These are the activations of a small neural network, seen along a few directions. Each row is one input.
Each table varies a few parts of the input and shows all the possible inputs, shuffled.
A made-up example of a description, with smaller parts first: ring(5) and (point or (values(2) and line(4)) or line(11)).
Shared parts are said once, and a part with two or three values counts as separate values.
(in the rows, 128 means zero)

Other details of the inputs shift rows strongly along two fixed directions, in all tables alike. That doesn't count.

Table:
row 1: [120 108  93 142 115 113 111  98 127 137 158]
row 2: [152 146 144 123 166 142 106 159 124 125 133]
row 3: [127 107  95 150 110 108 111  99 127 149 134]
row 4: [112 121 118 152 114 107 102 100 114 150 156]
row 5: [121 117 105 146 110 103 139  87  95 128 130]
row 6: [149 140 119 123 160 157 129 166 120 112 123]
row 7: [177 148 129 121 145 139 125 161 139 140 111]
row 8: [121 121 106 145 112 106 140  80  93 127 127]
row 9: [111 121  90 139 107 107 133  99  98 121 136]
row 10: [156 137 137 121 168 145 112 158 129 121 138]
row 11: [131 125  97 139  96 109 116 102 128 146 158]
row 12: [168 118 168  89 123 182 100 146 111 153 105]
row 13: [119  77 135 118  88 150  88  84 100 161 128]
row 14: [ 28 116 180 120  95 100 171 120 209 106 122]
row 15: [164 133 120 121 164 145 115 161 137 127 113]
row 16: [155 142 125 117 161 139 141 159 107 105 109]
row 17: [168 152 119 112 149 148 123 164 138 133 125]
row 18: [149 146 140 116 165 141 138 155  99  98 132]
row 19: [129 112 102 151 116 112 114  82 125 149 131]
row 20: [143 154 148 117 160 137 133 155  95 102 127]
row 21: [ 34 109 157 105 103 101 166 116 233 121 112]
row 22: [121 117 106 159 107 116 126  89 109 137 129]
row 23: [135 127  93 144  90 104 112 105 130 153 135]
row 24: [150 141 120 127 157 153 127 166 123 114 115]
row 25: [181 150 134 122 151 142 127 153 136 142 111]
row 26: [ 71 135 198  90 152 141 186 179 224  89  97]
row 27: [119 116  99 146 106 101 137  97  96 127 130]
row 28: [105 130 121 147 109 103 128  97  83 127 150]
row 29: [ 28  80 207  93  71 140 159 107 186 135  92]
row 30: [115 113 103 152 106 117 122 101 111 120 159]
row 31: [115 117 103 139 110 107 136  92  96 110 156]
row 32: [123 139 117 145  93 102 103 104 117 150 155]
row 33: [116 114  93 156 101 113 119 107 113 132 133]
row 34: [152 140 127 111 166 144 144 155 105  98 130]
row 35: [ 24  83 208  80  77 129 177 100 169 128  89]
row 36: [ 86 159 220  90 141 127 169 178 223 123  99]
row 37: [147 143 120 110 164 145 143 157 106 102 120]
row 38: [105 126 121 160 105 113 114 105  98 137 152]
row 39: [105 128 117 156 103 112 109 105 100 129 152]
row 40: [165 154 141 118 149 140 118 161 132 130 138]
row 41: [158 136 117 118 165 149 115 160 138 126 118]
row 42: [160 136 129 133 158 149 131 165 119 120 109]
row 43: [173 149 133 116 150 145 124 159 136 126 139]
row 44: [181 154 136 122 152 144 127 147 135 140 108]
row 45: [160 137 135 134 160 150 134 155 119 122 109]
row 46: [122 108  99 144 114 112 111  96 126 133 162]
row 47: [129 109 101 151 114 109 113  89 126 150 134]
row 48: [169 153 120 115 146 144 121 163 140 134 118]
Description of these inputs: line(4) and (point or line(11)).
- The inputs of row 8 and row 22 match in every part but the line(4) part. If row 28 is changed in the same way as row 8 into row 22, which row does it become? => row 38
- Which other rows agree with row 46 in the line(4) part? List them by row number. => row 1, row 2, row 3, row 4, row 10, row 13, row 15, row 19, row 21, row 41, row 47
- A walk changes only the line(11) part. It starts at row 36 and steps to row 32. List the rest of the walk in order. => row 40, row 43, row 11, row 17, row 48, row 23, row 7, row 25, row 44

Table:
row 49: [139 131 143 118 140 140 121 140 118 128 126]
row 50: [138 133 126 127 147 137 131 144 127 117 129]
row 51: [ 99 109 117 143  93 113 115  88 117 142 144]
row 52: [ 32 127 202  93 116 103 203 142 249 103  82]
row 53: [104 115 117 141  83 108 117  89 112 142 145]
row 54: [141 125 134 121 140 147 123 140 122 127 124]
row 55: [150 130 133 124 137 139 127 132 117 132 116]
row 56: [102 114 117 142  88 110 118  89 112 145 147]
row 57: [142 132 121 123 146 135 132 141 126 117 128]
row 58: [155 135 128 126 134 136 111 144 146 147 129]
row 59: [107 102 105 138  90 112 118  86 118 141 142]
row 60: [144 125 128 118 138 144 124 137 121 129 119]
row 61: [147 128 130 124 137 140 126 135 117 132 114]
row 62: [137 139 135 124 147 130 130 145 122 118 131]
row 63: [ 98 122 111 146  96 100 128  95 118 134 151]
row 64: [138 126 139 124 140 144 120 142 121 127 124]
row 65: [152 147 119 132 142 127 117 144 151 135 132]
row 66: [142 134 120 124 146 135 133 141 125 118 124]
row 67: [148 139 125 130 145 130 136 137 121 122 121]
row 68: [134 138 133 128 148 135 128 143 125 118 130]
row 69: [145 127 128 121 137 143 125 139 119 130 114]
row 70: [139 144 135 125 139 131 131 145 122 117 131]
row 71: [ 97 113 108 151  99 101 123  94 122 131 148]
row 72: [142 136 119 128 144 132 133 142 123 120 120]
- Describe the family of inputs behind these rows. => values(2) and (point or line(11))
- The inputs of row 65 and row 58 match in every part but the values(2) part. If row 50 is changed in the same way as row 65 into row 58, which row does it become? => row 54
- A walk changes only the line(11) part. It starts at row 53 and steps to row 56. List the rest of the walk in order. => row 49, row 51, row 64, row 54, row 59, row 60, row 69, row 61, row 55
- Which other rows does row 72 become when the values(2) part takes its other values? List them by row number. => row 69

Table:
row 73: [184 143  82 160 167 132 118 135  61 113 136]
row 74: [ 92  89 120 129  82 118 130  73 128 144 124]
row 75: [ 58 142 195  91 139 111 210 152 200  84  86]
row 76: [175 181 149 103 202 152 140 211 148  92 126]
row 77: [ 58 136 178 103 148 116 169 169 243  96 121]
row 78: [170 154 187  90 180 187 121 203 128 118 104]
row 79: [103 112  69 165  62  67 129  59 163 166 133]
row 80: [ 89 100 135 135  78 107 107  81 133 154 145]
row 81: [ 73 109  67 160  70  65 143  60 130 125 154]
row 82: [ 71 118  90 183  72  65 120  59 115 134 174]
row 83: [173 141 172  87 183 190 139 194 121 111  80]
row 84: [ 73 111 205  80 132 140 176 147 212 115  71]
row 85: [178 159 101 148 151 128 107 136  47 120 164]
row 86: [206 182 148 109 192 155 126 208 180 135 105]
row 87: [ 65  95 134 136  52 101 119  73 136 152 152]
row 88: [ 61 123 165 100 151 120 187 160 236  89  96]
row 89: [226 128  88 138 168 178  80 143  21 143 125]
row 90: [198 117  75 155 120 150  56  97  29 163 173]
row 91: [224 140 101 142 163 174  61 150  26 152 151]
row 92: [ 82  80  98 145  50 103 121  51 102 152 140]
- The inputs of row 86 and row 79 match in every part but one. If row 82 is changed in the same way as row 86 into row 79, which row does it become? => row 73
- Describe the family of inputs behind these rows. => values(2) and (point or line(4) or ring(5))
- Which other rows does row 83 become when the values(2) part takes its other values? List them by row number. => row 78

Table:
row 93: [138 139 125 133 137 128 124 135 127 128 130]
row 94: [ 86 100 121 142  81 107 120  82 133 148 141]
row 95: [127 133 135 129 139 132 126 135 112 118 138]
row 96: [135 117 135 122 131 145 121 130 119 133 119]
row 97: [137 132 123 130 137 131 130 133 122 126 122]
row 98: [ 88 106 123 143  76 105 121  81 129 147 141]
row 99: [136 130 121 129 136 131 128 137 125 124 127]
row 100: [139 138 125 133 137 127 126 135 127 128 129]
row 101: [138 131 124 129 136 130 132 132 121 125 122]
row 102: [139 136 126 131 137 127 128 134 126 128 128]
row 103: [140 130 124 128 137 130 133 131 122 125 122]
row 104: [139 124 132 123 134 138 115 132 128 136 127]
row 105: [137 133 122 131 136 131 129 134 122 126 123]
row 106: [137 123 136 123 126 143 123 130 115 132 119]
row 107: [137 130 120 125 136 133 129 134 125 124 129]
row 108: [138 135 123 131 136 128 124 138 129 126 134]
row 109: [138 135 122 128 136 130 124 135 130 126 136]
row 110: [137 137 124 132 136 127 124 137 128 128 132]
row 111: [136 132 122 130 136 131 129 136 124 125 125]
row 112: [140 136 126 130 137 127 128 133 127 127 129]
row 113: [140 130 123 127 137 130 132 129 121 124 124]
row 114: [137 130 120 126 136 133 129 135 125 123 129]
row 115: [ 88 110 108 143  88  98 131  89 136 134 141]
row 116: [141 136 125 129 137 127 128 131 127 127 130]
row 117: [138 126 137 117 124 141 123 130 110 133 123]
row 118: [ 89 115 110 145  88  95 126  90 141 136 147]
row 119: [138 119 130 120 133 142 120 130 123 133 119]
row 120: [138 136 122 129 136 130 124 136 129 125 136]
row 121: [127 128 132 127 139 135 130 132 106 115 132]
row 122: [ 59 134 223  76 126 130 182 162 230 112  87]
- The inputs of row 100 and row 97 match in every part but one. If row 95 is changed in the same way as row 100 into row 97, which row does it become? => row 121
- Describe the family of inputs behind these rows. => values(2) and (point or line(4) or line(10))
- Which other rows does row 113 become when the values(2) part takes its other values? List them by row number. => row 116
- Which other rows does row 115 become when the values(2) part takes its other values? List them by row number. => row 118
